[[135 128 139 134 130 129 105 131 113 141 125 131 129 131]
 [120 129 121 126 117 123 138 124 135 113 128 127 122 122]
 [132 127 127 143 127 127 134 126 134 136 117 132 128 136]
 [132 127 147 121 120 138 150 129 130 117 128 134 132 133]
 [129 126 134 132 136 133 146 131 128 119 135 135 127 129]
 [135 130 140 125 130 131 137 129 133 140 131 124 128 135]
 [131 120 129 135 128 133 120 132 134 114 129 124 131 128]
 [131 129 134 118 133 130 142 125 129 137 123 137 128 139]
 [128 122 135 127 137 123 157 124 124 120 126 124 131 125]
 [134 130 115 124 133 140 141 126 137 140 130 137 129 131]
 [125 127 126 132 122 134 124 122 132 140 123 133 132 122]
 [125 125 123 121 126 130 147 124 136 138 129 131 127 134]
 [130 132 137 122 131 133 130 126 124 153 128 126 128 135]]
The bottom entry of the column that holds the largest entry? 130
The first entry of the smallest entry's row? 135
The 2nd entry in reading order is 128
The entry in the bottom-left corner -> 130
The third entry in reading order: 139
The entry directly above the largest entry -> 142
The second entry on the main diagonal -> 129
The last entry, reading row by row: 135
The 3rd entry from the end, reading row by row? 126
The minimum? 105
The last entry in the row that holds the largest entry? 125
The 5th entry, reading row by row: 130
The entry directly below the largest entry -> 141
The smallest entry in the last row is 122
The largest entry in the last row: 153
The entry in the top-right corner is 131
The 3rd entry on the main diagonal? 127
The entry directly below the smallest entry? 138
The 2nd entry from the end, reading row by row? 128
The first entry of the largest entry's row? 128
The entry just left of the smallest entry is 129
The largest entry: 157
The entry just right of 157 -> 124
The third entry on the diagonal from the top-right corner -> 132

data =
[[118 130 132 126 134 128 131]
 [118 131 129 128 141 135 131]
 [123 138 135 124 137 131 127]
 [126 110 138 125 118 132 126]
 [153 135 126 132 132 124 119]
 [122 131 127 128 123 130 139]
 [128 125 127 132 125 118 138]
 [128 125 126 132 125 116 136]
 [118 131 130 127 141 134 131]
 [128 119 128 142 116 127 138]
 [125 129 128 126 122 131 140]]
The 2nd largest entry is 142
The last entry in the row that holds the smallest entry: 126
The bottom-left entry?
Answer: 125
The 1st entry in reading order?
Answer: 118
The entry directly below the smallest entry?
Answer: 135
The third entry from the end, reading row by row: 122
The entry just left of the smallest entry?
Answer: 126
The largest entry in the first column: 153
The smallest entry is 110
The largest entry in the first row -> 134
The entry directly above the smallest entry is 138
The top-right entry?
Answer: 131
The bottom entry of the column that holds the smallest entry: 129
The entry directly below the centre entry: 132
The third entry on the main diagonal?
Answer: 135
The last entry, reading row by row?
Answer: 140
The third entry, reading row by row is 132
The fifth-last entry, reading row by row: 128
The entry directly above 142?
Answer: 127
The 2nd entry on the diagonal from the top-right corner?
Answer: 135
The 3rd entry on the diagonal from the top-right corner -> 137
The second entry on the main diagonal -> 131

Read these off the array that follows.
1) The second entry in reading order?
2) The entry just left of 109?
3) The entry just right of 117?
4) The third smallest entry?
5) The entry just right of the smallest entry?
6) The 2nd smallest entry?
[[130, 148, 134, 109, 127, 131], [119, 151, 137, 120, 117, 120], [108, 119, 114, 146, 124, 115]]
1) 148
2) 134
3) 120
4) 114
5) 119
6) 109

arr =
[[115 116 104 137 121 142 145 116]
 [145 145 136 114 144 114 111 145]
 [115 115 107 142 115 141 144 115]
 [118 115 152 147 108 144 144 115]
 [136 141 104 111 149 118 117 141]
 [120 117 152 148 110 144 146 117]
 [111 113 108 141 115 143 146 113]
 [139 139 147 114 135 113 110 139]
 [138 143 103 110 150 118 117 143]
 [113 111 151 144 106 140 140 111]
 [143 142 116 110 145 112 109 142]]
Counting starts at 0.
The top-right entry is 116
The bottom entry of the column that holds the smallest entry -> 116
The entry in the bottom-left corner: 143
Give the entry in row 0 and column 0.
Answer: 115
Give the entry just right of the smallest entry.
Answer: 110
The entry at row 0, column 2 -> 104
The entry directly above 107 -> 136
Give the minimum.
Answer: 103
The entry in row 2 and column 0 is 115
Give the entry just left of 106.
Answer: 144
Give the entry in row 0 and column 1.
Answer: 116
Give the entry at row 1, column 0.
Answer: 145
Give the entry just left of 149.
Answer: 111
The entry in row 1 and column 1: 145
The bottom-right entry is 142
The entry directly above 149: 108
The entry directly below 103 -> 151

[[116 152 132 122 122 153 118 148 140]
 [106 142 115 106 108 146 105 143 118]
 [109 153 129 108 112 152 105 152 142]
 [149 131 143 147 147 132 149 132 142]
 [109 146 123 105 111 148 105 150 140]
 [125 103 114 113 117 102 121 107 113]
 [149 121 141 152 149 117 152 114 134]
 [108 144 118 107 109 148 105 144 127]
 [147 107 135 149 146 106 151 107 121]]
Counting starts at 0.
Read off the entry at row 0, column 2.
Answer: 132
Read off the entry in the bottom-right corner.
Answer: 121
The bottom entry of the column that holds the smallest entry: 106
Read off the entry just left of 123.
Answer: 146
Read off the centre entry.
Answer: 111
The entry in the bottom-left corner is 147
Read off the entry in row 1 and column 0.
Answer: 106
The entry at row 0, column 0 is 116
Read off the entry at row 0, column 1.
Answer: 152
The entry just right of the centre entry: 148
The minimum: 102
Read off the entry just left of the centre entry.
Answer: 105
The entry in row 1 and column 2 -> 115
Read off the entry at row 2, column 0.
Answer: 109
The entry just left of the smallest entry is 117
The top-right entry: 140
Read off the entry just right of 103.
Answer: 114
Read off the entry directly above 127.
Answer: 134
Read off the entry directly below the smallest entry.
Answer: 117

Read these off the matrix that follows. Rows and columns are numbered from 0.
1) Which number is the entry directly above 116?
2) Which number is the entry directly below 129?
3) Which number is the entry at row 0, column 1?
4) Which number is the entry directly above the largest entry?
5) Which number is the top-left entry?
6) Which number is the top entry of the column that holds the largest entry?
7) Which number is the bottom entry of the column that holds the largest entry?
8) Which number is the entry just left of 133?
[[120 120 117 123 129 124]
 [128 128 120 115 137 116]
 [115 110 153 138 110 133]
 [124 121 144 125 124 122]]
1) 124
2) 137
3) 120
4) 120
5) 120
6) 117
7) 144
8) 110
